A small network was shown many inputs. Here are its activations along a few directions, one row for each input.
In each table, some parts of the input vary, and every possible input appears once, in random order.
Descriptions start from the smaller parts, as in this example, which fits no table here: one of 5 places around a ring, together with either a single point or one of 11 places around a ring or (one of 3 separate values, together with one of 4 places along a line).
Shared parts are said once, and a part with two or three values counts as separate values.

Other details of the inputs vary at random and push rows far along two fixed directions, the same in every table; ignore that.

Table:
R1: [-35 -18 -22  11  -6  15 -19 -10  12   2  -9]
R2: [  1 -18   9  -4  14   2  29   3 -28 -13  -7]
R3: [-16   5  -3   1   2  14 -27 -12   1   6  -1]
R4: [-47   2 -21   3 -11  15   4   6 -18   0 -27]
R5: [ -6  -8  -7  -2 -12 -13  29   7 -57 -16 -15]
R6: [-31  -5 -19  -3  -6   5 -34  -9   3  26  12]
R7: [-33 -11 -18  -8 -11  17 -24 -10  29   7  -6]
R8: [ -2 -21  -6 -16  -9  -8  16  -2 -14  -5  -7]
R9: [-47  -9 -23  -6  -7   0   3  11 -27  11 -16]
R10: [ -1  -1  16  -1  11 -12  -8  -6  20   2  16]
R11: [-21  -5 -16   5  -9  14  -2 -19 -12   9 -26]
R12: [ 11 -13   0   4   3  -8  -9   5  18   9  18]
R13: [ 12  25  19   2  11   5 -14  21  29   7   9]
R14: [ -2  -6  11   0   4  -6  29 -13 -23 -27 -16]
R15: [21 20 18  5  5 -1 -7 12  5 -9  7]
R16: [-35   6 -22   0  -9   7  -4  13   1  14  -7]
R17: [ 12 -14   9 -12  -2   1  28  -6 -24 -28 -24]
R18: [-43 -12 -16  -4   0  -7 -20 -11  19  17  13]
R19: [29 19 14  7 -7  5 -4 -3 10 -1 10]
R20: [19 22  1  4 -1 -3 -7  2 12 -7  3]
R21: [ 25  -8  20 -14   5  -8   2   3  12  -5   7]
R22: [ 20   6   9   2  -4 -14  25  -3   9 -10  11]
R23: [ 43  10  17   0   4 -12  -1   1  17  23  17]
R24: [ 13 -17   7   7   4   0  25  -5 -29 -28 -20]
R25: [  8   6   0  -2   5  -5  14  -4 -34 -25 -22]
R26: [ 10   7  -7   3  -4   4 -10  -8  18  24   4]
R27: [ 20 -12  15   5  11  -7  -5   3   8  -3  10]
R28: [  9  14 -13   0  -4  -8  -4   2   3  -1   4]
R29: [ 25   8  19   0  13  -3 -20  -4  22  24  11]
R30: [-24  -4 -24  -6  -2  -9 -12  -3 -18   5  -5]
R31: [ 11  -3  -3 -11  -9   0  -2   1  29   4  10]
R32: [35  0  6  9 -1 -5  2  7 28  1 20]
R33: [  7 -21   0  -5   3  -5  49   5 -42 -15  -8]
R34: [15 19  1  5 -8 -5 -5 14 13  4 17]
R35: [  5   7   1   7 -15  -1  30   5 -41 -27 -21]
R36: [-42 -12 -20   4   2  25  -7  -4  13   6  -4]
R37: [  4   5  10   6  -5  -5  18  -9   8 -15   0]
R38: [  2   9   1  -3  12  -9 -27   2   9   5   9]
R39: [22  2  5  2  6  5 19 11 18  1 18]
R40: [ 24  12  22   2   6 -12  -2  15  -6  -6  11]
R41: [13  1 15  1 18 12  6  6 17 -5  9]
R42: [-30   2 -25   1 -11  12 -30 -11   9  21   7]
R43: [-12   0  -4   2   7  13 -21 -16   7  16 -13]
R44: [  8   1  11  -2   3  -2  -8  -6 -17   1   3]
R45: [ 4  9 15 -2  8 -6  5 20 -8  2 -2]
Description of these inputs: one of 5 places around a ring, together with either one of 4 separate values or one of 5 places along a line.
The inputs of R2 and R41 match in every part but the place on the ring of 5. If R38 is changed in the same way as R2 into R41, which row does it become?
Answer: R25
List by row number the other rows that have the place on the ring of 5 in common with R12.
Answer: R5, R6, R8, R9, R18, R23, R30, R33
List by row number the other rows that have the place on the ring of 5 in common with R1.
Answer: R4, R7, R11, R19, R20, R35, R36, R37
Change only the place on the line of 5 in R42. List by row number the other rows that result.
Answer: R16, R26, R28, R34
A walk changes only the place on the line of 5. It starts at R43 and steps to R3. List the rest of the walk in order.
Answer: R25, R15, R13
